Here are a small network's activations along a few directions, averaged over the inputs that share one value of a field.
Values that are neighbours, or in one group, have similar rows; names and order tell nothing.
(in the rows, 500 means zero)
Random noise pushes rows far along 7 fixed directions. That doesn't count. These rows show it; they differ only by the noise:
[501 523 489 540 464 558 507 420 503 459 494 472 628 385 514 558 540 507
 570 525 529 489]
[354 391 464 539 637 403 331 527 537 576 358 463 628 443 550 391 510 533
 530 448 576 561]
[500 406 351 506 528 367 450 576 462 430 495 417 548 539 506 603 555 530
 437 646 467 521]
[431 482 685 547 491 600 559 525 491 546 467 603 493 566 613 438 506 487
 474 359 594 505]
[517 609 526 512 379 520 417 484 424 260 470 664 623 451 449 521 532 471
 572 573 364 414]
[425 387 532 589 441 575 453 472 471 548 485 425 632 440 463 643 567 495
 582 485 592 464]
[583 549 452 523 551 582 664 410 584 540 517 431 538 417 630 517 509 534
 473 509 618 559]
[589 635 410 470 544 517 508 385 524 454 457 483 561 393 525 487 448 505
 484 510 531 432]
[577 564 515 504 562 580 728 440 579 542 538 471 474 478 700 460 503 536
 422 474 612 592]


Values of G:
g25: [518 597 626 411 437 475 695 466 389 428 642 451 385 582 645 522 491 511
 362 477 477 496]
g17: [546 581 561 474 519 601 507 405 511 689 447 539 383 561 483 489 318 468
 416 244 648 343]
g3: [567 358 351 542 544 398 592 673 478 435 610 444 413 706 526 633 582 538
 341 708 489 605]
g5: [495 552 456 427 530 472 482 433 509 495 588 495 466 465 494 439 499 547
 534 539 377 542]
g21: [455 461 486 592 410 660 525 427 491 484 555 553 557 409 515 550 541 503
 604 483 507 572]
g23: [376 494 687 490 397 445 501 441 358 543 599 377 482 553 464 571 523 418
 543 396 425 418]
g18: [490 461 533 481 644 424 681 526 632 692 502 334 426 467 691 386 488 518
 420 465 653 669]
g12: [621 676 474 387 425 475 588 390 420 485 667 417 402 506 451 566 482 462
 480 536 367 435]
g1: [758 603 456 542 493 648 714 486 584 501 514 520 439 570 506 637 415 455
 391 557 588 460]
g8: [262 279 704 619 469 432 352 749 451 515 487 600 588 607 511 410 679 515
 611 540 411 703]
g19: [559 563 401 403 553 381 579 428 410 530 632 260 457 500 484 599 449 504
 389 585 441 509]
g6: [561 662 389 352 489 357 440 480 510 369 515 613 449 451 467 360 488 530
 504 596 301 488]
g10: [453 444 541 447 475 393 515 551 454 569 551 362 417 575 451 526 560 504
 503 512 406 519]
g15: [450 444 422 672 520 521 280 482 559 496 357 610 703 416 321 489 469 464
 701 558 449 503]
g11: [384 548 755 493 468 547 361 666 403 414 429 852 402 684 466 288 460 433
 478 391 434 415]
g20: [334 471 587 353 519 426 365 390 386 604 513 319 464 410 488 448 425 524
 498 311 558 363]
g7: [474 703 546 369 475 502 536 248 526 447 542 416 594 254 528 350 483 517
 640 402 392 486]
g4: [457 483 501 525 461 505 514 410 484 495 605 458 509 495 536 489 534 521
 536 486 432 604]
g16: [379 340 505 458 549 394 537 578 432 581 564 368 386 616 608 507 497 552
 339 404 517 555]
g13: [412 324 627 468 463 417 516 698 398 488 500 486 360 720 520 547 542 479
 358 469 522 473]
g24: [545 720 543 409 569 521 528 518 554 407 433 631 414 412 553 286 400 522
 492 477 445 476]
g2: [574 471 452 433 424 546 523 525 464 410 548 532 398 498 417 574 513 492
 474 539 468 464]
g14: [603 462 434 375 447 375 450 602 360 498 547 354 337 638 302 701 474 435
 382 612 436 258]
g22: [619 567 523 551 518 569 587 476 641 563 426 546 470 491 485 506 454 453
 571 473 577 485]
g9: [478 399 530 530 512 580 531 584 519 569 531 601 367 601 519 461 495 528
 423 436 562 543]
A value of G combines one of 5 hidden first parts with one of 5 second parts; all combinations occur once.
Changing only the second part turns g23 into g15. g17 has the same second part as g23; what does that change turn g17 into?
> g4
Changing only the second part turns g20 into g2. g22 has the same second part as g20; what does that change turn g22 into?
> g10
Changing only the second part turns g18 into g1. g13 has the same second part as g18; what does that change turn g13 into?
> g25
Changing only the second part turns g9 into g21. g11 has the same second part as g9; what does that change turn g11 into?
> g3

Values of J:
j18: [584 435 446 569 496 554 625 731 657 441 531 898 316 811 653 407 536 543
 383 499 483 682]
j10: [479 500 540 519 700 486 378 541 597 710 401 576 441 572 441 232 383 472
 472 389 535 530]
j20: [496 686 406 401 611 405 447 329 582 540 429 526 513 405 537 318 358 470
 466 284 465 466]
j17: [579 376 386 720 429 573 633 453 513 506 667 302 726 433 478 837 667 490
 637 742 487 653]
j24: [336 243 758 471 462 369 422 902 350 492 484 539 371 835 500 542 591 479
 397 552 475 478]
j1: [451 500 401 376 607 229 503 527 287 497 537 304 332 644 597 545 370 487
 193 410 477 357]
j12: [528 326 604 601 366 692 636 641 569 461 441 673 430 577 554 565 572 490
 524 414 653 522]
j5: [296 261 829 818 270 683 480 778 416 319 634 903 631 722 484 531 803 472
 675 619 346 743]
j22: [463 261 509 638 668 410 473 710 622 723 336 408 514 684 552 520 543 468
 466 507 708 582]
j21: [366 305 291 557 611 251 387 543 446 487 456 400 578 555 566 480 505 536
 415 575 421 700]
j13: [429 491 571 458 473 528 370 503 342 451 412 567 449 504 486 482 394 488
 395 387 571 348]
j19: [311 345 734 621 545 451 526 621 497 687 492 462 511 638 552 471 541 455
 580 425 531 677]
j23: [656 615 355 507 624 659 442 411 580 655 338 420 534 370 374 608 310 498
 437 515 821 246]
j14: [479 636 551 409 596 558 468 354 389 548 545 398 442 388 485 389 458 517
 457 474 506 399]
j6: [198 353 727 499 458 255 252 700 440 372 329 620 615 577 465 399 554 469
 665 405 342 521]
j15: [466 529 735 477 452 464 785 533 381 526 721 307 445 607 702 573 548 492
 315 498 520 582]
j16: [695 639 344 518 448 579 644 426 716 433 521 653 518 411 517 427 548 564
 625 665 385 697]
j8: [664 482 442 562 538 605 512 462 680 748 350 524 444 602 374 616 377 429
 475 352 664 401]
j4: [581 740 517 314 495 386 327 585 405 256 488 713 424 550 387 303 466 478
 467 659 217 372]
j25: [512 563 636 232 601 385 687 414 487 701 607 219 226 461 658 382 378 519
 338 297 639 444]
j2: [399 400 408 383 630 389 390 620 564 493 428 594 375 593 591 279 544 595
 404 450 484 583]
j9: [370 445 398 363 447 377 361 539 239 429 665 342 402 544 433 652 508 552
 356 586 377 359]
j3: [350 529 610 406 382 244 507 615 366 117 513 617 515 578 640 397 598 500
 493 506 172 589]
j11: [499 612 565 222 533 340 345 509 355 578 456 486 192 622 419 304 333 488
 332 327 406 223]
j7: [394 346 721 664 346 894 624 298 415 774 623 446 495 507 489 671 529 471
 552 232 766 434]
J is arranged as a network in which each value has 4 neighbours.
Which values are neighbours of j8? Give them in the order they are listed.
> j20, j19, j6, j16
Which values are neighbours of j13? Give them in the order they are listed.
> j1, j12, j23, j9
Which values are neighbours of j4? Give them in the order they are listed.
> j10, j24, j14, j11
A value of J combines one of 5 hidden first parts with one of 5 second parts; all combinations occur once.
Changing only the second part turns j6 into j16. j3 has the same second part as j6; what does that change turn j3 into?
> j18
Changing only the second part turns j8 into j11. j19 has the same second part as j8; what does that change turn j19 into?
> j4
Changing only the second part turns j5 into j23. j10 has the same second part as j5; what does that change turn j10 into?
> j24
Changing only the second part turns j14 into j15. j9 has the same second part as j14; what does that change turn j9 into?
> j1
